These are the activations of a small network on made-up records, seen along a few directions, one row for each record.
Each row is followed by the record's values for the fields Vor, Kekoz, Delop, Nuf, Pumu, Kab.
Not every record has every field; a missing one is left out.
Other fields move the rows too, some of them a lot.
(in the rows, 500 means zero)
Strong random noise was added to every row along 10 fixed directions; ignore it. To show where, here is one row again and again, with new noise each time:
[455 564 291 588 354 631 457 572 511 461 415 347 375 404 432 662 155 481
 534 568 342 431 481 532 429 358 479 557]
[422 509 483 447 503 221 507 571 658 460 606 589 442 573 605 308 649 577
 468 495 588 643 416 434 453 525 470 459]
[650 546 293 476 701 668 527 549 364 579 697 553 565 497 509 490 520 609
 444 595 648 501 498 567 443 796 637 302]
[488 652 369 592 413 351 399 696 584 534 461 537 302 725 595 486 280 419
 624 578 443 437 382 524 486 375 664 556]
[370 455 639 440 618 522 593 461 598 490 497 586 401 413 477 362 612 423
 447 460 513 623 430 540 548 468 438 369]
[267 273 402 477 498 673 714 596 418 637 544 533 335 421 527 454 613 557
 614 290 371 543 581 399 584 533 398 550]
[273 464 668 427 607 522 614 349 645 435 434 441 515 600 568 541 652 436
 556 385 413 441 633 578 580 351 531 625]
[489 573 530 562 495 473 491 473 511 456 568 438 579 572 512 676 482 499
 378 550 467 444 526 588 447 381 673 652]
[324 474 474 536 368 544 508 503 548 461 286 487 410 472 566 475 397 395
 723 428 332 343 575 435 666 251 425 637]
[418 494 552 541 487 391 471 450 627 440 528 555 607 618 624 422 599 524
 517 541 465 470 554 472 565 420 513 558]
[368 476 441 564 457 605 545 660 552 591 479 470 220 572 438 560 275 406
 521 495 315 576 403 559 435 420 521 509]
[523 397 508 269 617 708 600 567 366 552 390 469 423 569 359 513 464 374
 570 416 484 530 577 531 413 715 447 502]

[532 453 657 530 458 433 458 545 484 503 426 694 587 569 533 296 603 366
 501 533 499 490 487 437 591 510 455 477]
Vor is g4, Kekoz is u1, Delop is h2, Nuf is k1
[605 588 270 548 420 332 348 617 650 505 519 499 460 702 602 356 334 604
 657 632 517 514 429 447 429 639 436 357]
Vor is g5, Kekoz is u2, Delop is h4, Nuf is k2, Pumu is p2, Kab is j1
[375 402 427 471 642 824 610 428 491 605 461 477 344 371 476 466 459 515
 672 409 433 505 558 518 607 607 374 292]
Vor is g3, Kekoz is u1, Delop is h1, Nuf is k1, Pumu is p1, Kab is j2
[601 685 451 423 539 586 372 436 565 344 269 466 437 276 380 408 221 334
 501 657 587 476 407 579 465 484 383 244]
Vor is g2, Kekoz is u1, Delop is h1, Nuf is k1
[533 583 450 654 486 627 416 369 513 400 532 462 678 363 511 608 388 547
 388 676 460 398 545 544 545 371 546 480]
Vor is g1, Kekoz is u2, Delop is h1, Nuf is k2
[554 498 547 444 551 520 482 525 456 579 416 517 491 734 530 476 528 409
 681 454 482 405 562 519 551 562 573 559]
Vor is g3, Kekoz is u2, Delop is h4, Nuf is k1, Pumu is p2, Kab is j1
[543 549 542 689 465 531 483 518 408 590 502 605 504 489 562 527 495 451
 540 511 476 359 468 508 659 379 641 512]
Vor is g4, Kekoz is u1, Delop is h2, Nuf is k1, Pumu is p1, Kab is j2
[404 508 735 513 750 597 555 300 571 441 501 698 545 421 567 302 722 425
 380 542 591 512 559 511 603 536 500 264]
Vor is g4, Kekoz is u1, Delop is h3, Nuf is k2
[501 649 593 616 474 190 466 613 560 501 638 657 398 454 556 377 642 453
 293 534 635 614 259 534 483 333 681 474]
Vor is g3, Kekoz is u2, Delop is h4, Nuf is k1
[523 584 501 684 378 459 449 486 505 486 479 491 493 372 513 564 414 495
 469 542 470 420 427 511 564 309 543 508]
Vor is g4, Kekoz is u1, Delop is h4, Nuf is k1, Pumu is p2, Kab is j1
[403 294 597 458 569 592 601 544 459 593 573 631 481 537 490 368 661 488
 442 438 451 652 553 426 515 645 405 459]
Vor is g2, Kekoz is u1, Delop is h1, Nuf is k1
[383 409 643 460 433 418 497 504 654 516 416 425 421 752 491 542 445 437
 583 448 327 567 536 499 456 431 426 647]
Vor is g2, Kekoz is u1, Delop is h1, Nuf is k1, Pumu is p1, Kab is j3
[534 522 657 611 423 463 405 583 476 539 485 600 512 633 487 504 429 350
 442 597 405 495 408 530 560 325 635 611]
Vor is g3, Kekoz is u2, Delop is h1, Nuf is k1
[147 343 509 514 592 776 647 242 702 481 413 373 394 348 557 499 511 575
 686 367 295 479 689 482 678 379 254 403]
Vor is g2, Kekoz is u1, Delop is h1, Nuf is k1, Pumu is p2, Kab is j1
[375 400 376 410 362 217 470 498 698 406 554 479 433 414 574 324 555 706
 593 474 526 671 475 281 493 462 223 521]
Vor is g4, Kekoz is u2, Delop is h3, Nuf is k1, Pumu is p2, Kab is j3
[491 492 424 640 458 527 505 544 428 533 650 517 611 614 592 566 573 613
 390 530 455 436 582 469 424 558 632 595]
Vor is g3, Kekoz is u1, Delop is h1, Nuf is k2
[414 546 502 530 651 597 506 407 590 493 504 548 516 555 603 435 530 472
 561 540 498 430 563 567 610 489 567 390]
Vor is g2, Kekoz is u1, Delop is h1, Nuf is k1
[543 437 489 544 348 435 428 443 470 451 514 502 663 395 516 486 541 607
 489 525 499 496 556 365 523 498 362 554]
Vor is g3, Kekoz is u1, Delop is h1, Nuf is k1, Pumu is p1, Kab is j3
[497 463 684 379 592 547 590 352 450 471 433 392 625 553 458 657 654 438
 524 371 507 403 642 586 536 458 566 677]
Vor is g4, Kekoz is u2, Delop is h4, Nuf is k1, Pumu is p1, Kab is j2
[387 457 744 418 440 314 544 551 512 483 317 638 411 531 534 293 703 293
 571 342 503 508 480 425 603 361 452 603]
Vor is g3, Kekoz is u1, Delop is h4, Nuf is k1
[549 613 679 564 583 580 531 448 439 478 477 556 514 294 398 557 528 323
 296 527 572 483 363 680 551 347 645 421]
Vor is g5, Kekoz is u2, Delop is h4, Nuf is k2
[595 525 370 459 527 638 502 528 342 540 447 475 395 387 429 555 356 511
 552 503 553 456 522 451 459 618 479 417]
Vor is g4, Kekoz is u1, Delop is h1, Nuf is k1, Pumu is p2, Kab is j1
[438 404 404 367 608 515 652 634 397 618 638 514 361 561 495 501 630 568
 479 358 562 620 519 473 404 700 554 521]
Vor is g2, Kekoz is u1, Delop is h1, Nuf is k1
[411 497 618 460 619 432 556 498 670 569 527 509 354 672 525 394 597 461
 555 440 487 617 417 589 482 550 507 375]
Vor is g3, Kekoz is u1, Delop is h4, Nuf is k1, Pumu is p2, Kab is j3
[481 454 338 428 443 481 562 585 439 567 546 413 368 395 475 529 480 615
 611 386 514 543 440 445 503 502 455 533]
Vor is g3, Kekoz is u2, Delop is h1, Nuf is k1, Pumu is p2, Kab is j3
[420 438 463 476 418 424 512 548 517 530 501 527 353 376 492 435 506 539
 572 424 504 591 432 401 546 437 381 516]
Vor is g3, Kekoz is u2, Delop is h3, Nuf is k1, Pumu is p1, Kab is j3
[532 558 799 208 692 523 507 393 448 394 240 536 459 519 370 494 529 180
 531 459 612 462 535 587 546 427 557 577]
Vor is g4, Kekoz is u2, Delop is h3, Nuf is k1
[501 540 456 450 617 590 565 578 524 533 528 501 329 422 403 451 437 445
 410 509 546 631 372 613 386 619 494 288]
Vor is g5, Kekoz is u2, Delop is h4, Nuf is k2
[445 350 539 304 424 380 543 719 440 551 475 583 274 501 372 368 527 410
 463 390 522 756 409 372 360 608 344 576]
Vor is g3, Kekoz is u2, Delop is h3, Nuf is k1
[428 504 276 648 500 530 406 445 769 449 644 489 672 623 691 334 481 712
 587 670 419 498 539 520 526 612 390 284]
Vor is g3, Kekoz is u2, Delop is h4, Nuf is k2
[484 427 508 408 466 552 485 459 478 431 395 461 615 565 491 511 491 471
 565 500 439 440 647 440 501 515 415 628]
Vor is g1, Kekoz is u2, Delop is h1, Nuf is k2
[779 511 393 621 325 395 393 657 219 537 644 630 784 492 520 527 558 574
 351 611 607 416 491 399 472 593 638 640]
Vor is g5, Kekoz is u2, Delop is h4, Nuf is k2
[480 615 333 476 407 504 489 509 433 413 405 388 433 237 485 575 383 505
 566 460 536 381 466 491 554 293 523 575]
Vor is g3, Kekoz is u2, Delop is h1, Nuf is k1
[537 385 501 487 536 530 568 657 371 636 584 667 503 598 519 365 645 476
 496 451 523 557 488 454 515 686 528 469]
Vor is g5, Kekoz is u2, Delop is h4, Nuf is k2
[360 344 492 644 361 613 559 575 516 556 582 499 434 356 421 485 481 521
 362 489 311 646 447 464 462 425 362 507]
Vor is g3, Kekoz is u2, Delop is h4, Nuf is k1
[509 472 453 347 506 431 494 515 497 417 425 521 574 609 561 332 620 533
 556 462 569 477 622 383 395 710 392 497]
Vor is g3, Kekoz is u1, Delop is h1, Nuf is k2

Here are new rows. What are their fields?
[614 601 454 456 693 658 442 418 535 443 534 486 582 514 453 493 405 493
 413 678 582 517 491 620 419 662 544 280]
Vor is g1, Kekoz is u2, Delop is h1, Nuf is k2
[580 483 650 539 408 553 404 468 508 488 335 462 592 649 433 579 356 352
 558 563 362 419 541 536 521 423 471 601]
Vor is g5, Kekoz is u2, Delop is h4, Nuf is k2, Pumu is p1, Kab is j1
[541 506 623 548 650 529 533 483 484 553 614 667 608 522 542 383 703 454
 384 537 589 532 445 585 576 572 610 363]
Vor is g5, Kekoz is u2, Delop is h4, Nuf is k2
[600 608 490 269 696 472 471 298 588 362 357 520 579 286 514 210 649 492
 668 498 769 464 490 514 611 636 325 176]
Vor is g3, Kekoz is u2, Delop is h4, Nuf is k1, Pumu is p2, Kab is j3
[445 458 649 374 531 496 556 333 571 383 424 397 557 414 431 504 615 523
 423 426 517 551 569 492 403 534 346 491]
Vor is g3, Kekoz is u1, Delop is h1, Nuf is k2, Pumu is p1, Kab is j3
[658 660 434 630 504 568 382 539 478 471 562 505 524 399 412 525 329 455
 302 709 544 526 362 615 390 511 597 340]
Vor is g3, Kekoz is u2, Delop is h4, Nuf is k1
[500 475 502 409 483 590 485 443 563 385 349 417 573 446 419 440 432 430
 510 531 460 501 565 517 426 578 311 427]
Vor is g4, Kekoz is u1, Delop is h4, Nuf is k1
[621 485 266 416 423 532 452 753 358 588 403 588 411 565 504 326 384 448
 726 482 536 458 444 426 499 709 437 423]
Vor is g3, Kekoz is u2, Delop is h4, Nuf is k2
[479 535 562 417 511 420 518 526 563 429 538 395 418 498 370 605 441 471
 253 519 518 676 451 571 240 533 495 530]
Vor is g2, Kekoz is u1, Delop is h1, Nuf is k1
[487 541 420 367 516 603 609 464 458 390 486 250 445 209 293 715 419 503
 320 430 541 566 480 630 294 483 457 531]
Vor is g4, Kekoz is u2, Delop is h4, Nuf is k1
[572 463 582 448 436 443 433 580 484 482 488 562 515 479 402 398 466 424
 413 575 502 632 383 471 459 500 431 483]
Vor is g3, Kekoz is u2, Delop is h1, Nuf is k1
[432 462 404 471 282 310 441 566 613 395 440 403 540 574 540 431 485 560
 541 485 416 529 559 381 377 485 333 636]
Vor is g3, Kekoz is u1, Delop is h4, Nuf is k1
[394 589 247 745 437 570 535 598 506 559 711 376 388 509 571 767 336 660
 390 537 381 450 466 578 406 360 728 609]
Vor is g1, Kekoz is u2, Delop is h1, Nuf is k2
[664 613 399 555 396 537 323 558 491 508 355 426 513 673 473 557 215 405
 673 630 420 351 486 544 485 480 544 533]
Vor is g3, Kekoz is u2, Delop is h4, Nuf is k1, Pumu is p2, Kab is j3
[468 551 460 242 696 559 530 412 659 387 469 326 456 520 418 473 466 508
 508 514 564 614 504 627 345 647 417 351]
Vor is g3, Kekoz is u2, Delop is h1, Nuf is k1
[467 554 519 676 516 495 450 527 509 557 537 700 490 491 629 371 521 440
 529 577 501 430 431 493 709 364 624 421]
Vor is g2, Kekoz is u1, Delop is h1, Nuf is k1
[436 587 385 615 415 575 454 464 499 436 431 423 482 376 536 622 325 489
 531 545 420 359 545 509 569 285 552 580]
Vor is g2, Kekoz is u1, Delop is h1, Nuf is k1
[574 506 844 615 512 470 477 426 397 552 524 625 601 510 454 611 592 354
 330 531 501 479 442 561 622 304 688 622]
Vor is g2, Kekoz is u1, Delop is h1, Nuf is k1, Pumu is p1, Kab is j3
